A small network was shown many inputs. Here are its activations along a few directions, one row for each input.
Each table varies a few parts of the input and shows all the possible inputs, shuffled.
Descriptions start from the smaller parts, as in this example, which fits no table here: one of 2 separate values, together with either a single point or one of 11 places along a line or (one of 5 places around a ring, together with one of 6 places along a line).
Shared parts are said once, and a part with two or three values counts as separate values.
In the rows, 128 means zero.

Other details of the inputs vary at random and push rows far along two fixed directions, the same in every table; ignore that.

Table:
R1: [148 125 160 121 104 144 177 141 186 118  98]
R2: [106 103  59  90 165 107  34 116  58  87 167]
R3: [119 165 135 137 128 129 161 137 146 151 144]
R4: [ 66 133 120 128 172  93 177 132  88  94 179]
R5: [173  88 131 129  93 143  41 105 125 154  74]
R6: [128 157 160 128 119 117 155 138 145 143 118]
R7: [175 161 169 145  87 151 162 152 181 184  77]
R8: [153  97  97 116 116 130  43 121 104 120  94]
R9: [140 166 161 117  91 141 158 142 153 152  96]
R10: [184 133 152 135  89 173 181 141 211 150  80]
R11: [144  85 105 128 160 130  49 116  80 125 156]
R12: [144  73  96 121 165 118  63 126  71 119 136]
R13: [ 81 151 142 109 171  93 162 133  87  92 189]
R14: [113 145 159 151 131 126 171 126 135 131 134]
R15: [ 65 166 108  97 143  93 154 141  97  81 169]
R16: [193  77 146 143 117 145  51 119 117 153  81]
R17: [ 75 177  88  99 151 107 156 140  99  93 183]
R18: [ 69 151 125 127 175 108 164 126  96 102 198]
R19: [173  67 105 106 137 149  62 116 137 113 116]
R20: [107 134 143 127 146 105 177 146 108 112 136]
R21: [138 129 161 158 111 128 185 141 147 144  87]
R22: [142  94  82 145 113 136  45 103 115 129 103]
R23: [136 154 164 140  77 142 157 128 166 158  85]
R24: [152 101  77 137 116 140  46 107 113 131 106]
R25: [135 154 165 146 105 126 162 132 163 156 101]
R26: [178 135 174 154  93 144 184 156 163 164  55]
R27: [157  54 115 122 128 137  64 103 140 105 112]
R28: [179 129 149 146  86 172 182 134 215 151  81]
R29: [120 173 132 114 113 139 159 134 138 145 138]
R30: [113  67  87  74 183 111  55 114  86  64 180]
R31: [138  98  93  98 142 128  31 107  80 126 143]
R32: [ 69 162 127 113 130 109 159 121 115 113 171]
R33: [ 68 138 111 129 178 101 177 134  90 100 183]
R34: [125 166 138 127 127 129 159 146 143 151 144]
R35: [156 135 146 165 109 149 182 144 157 163  87]
R36: [169  83 131 159 109 139  49 101 139 165  81]
R37: [172  88 121 160 114 147  49 102 140 171  86]
R38: [156  59  99 131 132 147  67 100 145 113 122]
R39: [103 122 130 117 134 123 174 124 158  93 155]
R40: [ 98 146 118 122 163 112 180 151 100 114 168]
R41: [156 151 168 142 111 145 169 151 150 155 110]
R42: [ 70 163 108 123 127 103 162 131 118  96 158]
R43: [ 83 175 112 108 140 121 159 124 114 121 179]
R44: [ 91 160 121 124 114 109 157 134 127 104 134]
R45: [161  90 123 120 136 124  39 118 105 143 111]
R46: [147 150 158 159 113 152 171 139 156 159 114]
R47: [118 146 165 143 130 121 170 130 132 128 131]
R48: [ 58 166 109 108 149 110 153 121 104 108 192]
Description of these inputs: one of 6 places along a line, together with one of 8 places around a ring.
The inputs of R23 and R47 match in every part but the place on the line of 6. If R32 is changed in the same way as R23 into R47, which row does it become?
Answer: R14
The inputs of R7 and R31 match in every part but the place on the line of 6. If R6 is changed in the same way as R7 into R31, which row does it become?
Answer: R5
Change only the place on the ring of 8 in R26. List by row number the other rows that result.
Answer: R4, R12, R20, R21, R33, R35, R40
Change only the place on the line of 6 in R16. List by row number the other rows that result.
Answer: R8, R9, R26, R30, R45

Table:
R49: [101 183 139 108 133 118 165 147 121 133 159]
R50: [112 113 114 143 143 113  95 114  91 130 137]
R51: [170 104 133 143 103 137  63 120 116 158  73]
R52: [124 130 110 118 138 126  81 119 101 137 148]
R53: [104 150 117 116 130 127 164 130 146 112 153]
R54: [115 109 102 119 132 114  89 117 102 104 129]
R55: [115 148 139 113 121 121 173 144 141 109 127]
R56: [140 160 159 130 124 136 175 149 148 150 127]
R57: [132 101 107 109 147 132 100 119 128 108 151]
R58: [121 149 157 149 122 121 183 144 137 138 115]
R59: [120 112 121 138 142 111  94 121  88 128 130]
R60: [178  96 116 119 105 149  55 118 135 145  92]
R61: [148 124 156 164 104 142 167 131 161 151  88]
R62: [182 125 150 163  62 153 111 126 167 171  34]
R63: [114 143 137 115 148 129 179 137 144 115 163]
R64: [175 140 173 148  99 147 159 147 161 168  76]
R65: [165  74 123 155 121 150  85 107 147 139  98]
R66: [100 167 133 134 138 122 167 133 124 138 157]
R67: [125 117 109  99 136 120  87 126 103 108 138]
R68: [144 156 146 163  87 147 148 126 160 171  85]
R69: [ 93 181 123 107 129 119 163 138 129 123 164]
R70: [110 166 149 118 139 114 168 149 114 134 147]
R71: [106 174 130 102 126 121 153 142 126 126 153]
R72: [131  89 122 117 155 117 104 126 105 102 139]
R73: [133 157 142 109 114 138 173 145 162 127 126]
R74: [115 106  96 125 136 127  98 110 123 107 143]
R75: [116 116 110 143 143 121  91 111  99 136 144]
R76: [122  96 111 140 151 126 101 111 110 121 148]
R77: [ 87 162 133 138 147 116 188 134 125 124 167]
R78: [154 144 164 126 117 147 187 146 174 140 114]
R79: [109 110  97 125 130 118  91 111 108 107 134]
R80: [198 113 137 146  71 171  90 122 180 174  53]
R81: [126 144 137 130 117 141 181 133 171 125 129]
R82: [128  96 109 124 129 121  91 119 117 105 118]
R83: [118  92  99 126 145 127  99 108 124 103 147]
R84: [119  88 114 136 150 119 110 114 114 105 141]
R85: [124 127 111 104 133 117  82 126  97 119 137]
R86: [139  97 115 138 144 136  94 113 119 130 140]
R87: [133  99 117 102 148 123 103 128 116 102 140]
R88: [136  99 113 100 149 129  96 124 121 106 150]
R89: [125 151 141 130 138 132 158 139 134 141 146]
R90: [155 131 153 145 109 131 129 136 128 158  88]
R91: [112 173 135 142  99 134 172 130 156 142 118]
R92: [119 152 147 113 147 126 177 147 132 123 159]
R93: [102 150 144 109 136 114 199 148 141  98 144]
R94: [ 85 167 129 136 127 110 164 131 115 127 144]
R95: [119 124  97 123 129 126  76 110 111 127 142]
R96: [129 110 113  99 140 122  98 128 112 104 138]
R97: [196 109 136 168  76 166  69 110 159 192  49]
R98: [127 109 101 105 141 131  90 118 122 110 150]
R99: [126  90 121 134 150 115 100 120  97 112 135]
R100: [120 159 141 118 109 125 170 144 143 121 114]
R101: [118  89 110 119 145 116 103 119 110  94 136]
R102: [136 125 124 118 145 125  92 129 100 140 144]
R103: [108 145 149 121 146 113 183 146 120 113 147]
R104: [130 105 127 126 151 113  98 127  91 122 135]
R105: [107 120 100 130 128 115  85 111 100 116 134]
R106: [138  99 126 115 155 122  98 129 100 117 142]
R107: [ 93 138 129 126 135 117 184 133 143  99 148]
R108: [ 79 169 116 120 129 117 179 130 136 108 160]
R109: [129  92 110 127 154 131 100 112 121 113 152]
R110: [207  98 168 149  90 163 127 136 181 163  51]
R111: [ 87 171 136 128 130 105 170 140 110 123 143]
R112: [117 102 116 144 148 115 100 115  97 123 139]
R113: [129 170 151 136 119 137 170 143 145 158 129]
R114: [119 117  95 117 133 129  86 111 118 116 144]
R115: [137 151 153 134 126 142 180 142 157 144 132]
R116: [202 121 159 154  71 160  91 132 158 190  36]
R117: [124 179 153 129  95 127 181 149 150 139 100]
R118: [112 102 101 125 134 120 101 113 116 102 136]
R119: [124 134 153 140 124 125 189 141 152 119 117]
R120: [126 109 113 136 151 127  94 115 107 132 150]
What do these inputs look like to the network?
Answer: one of 8 places around a ring, together with one of 9 places around a ring
The inputs of R65 and R68 match in every part but the place on the ring of 9. If R110 is changed in the same way as R65 into R68, which row does it become?
Answer: R116
A walk changes only the place on the ring of 9. It starts at R56 and steps to R102. List the rest of the walk in order.
Answer: R49, R71, R60, R73, R88, R78, R92
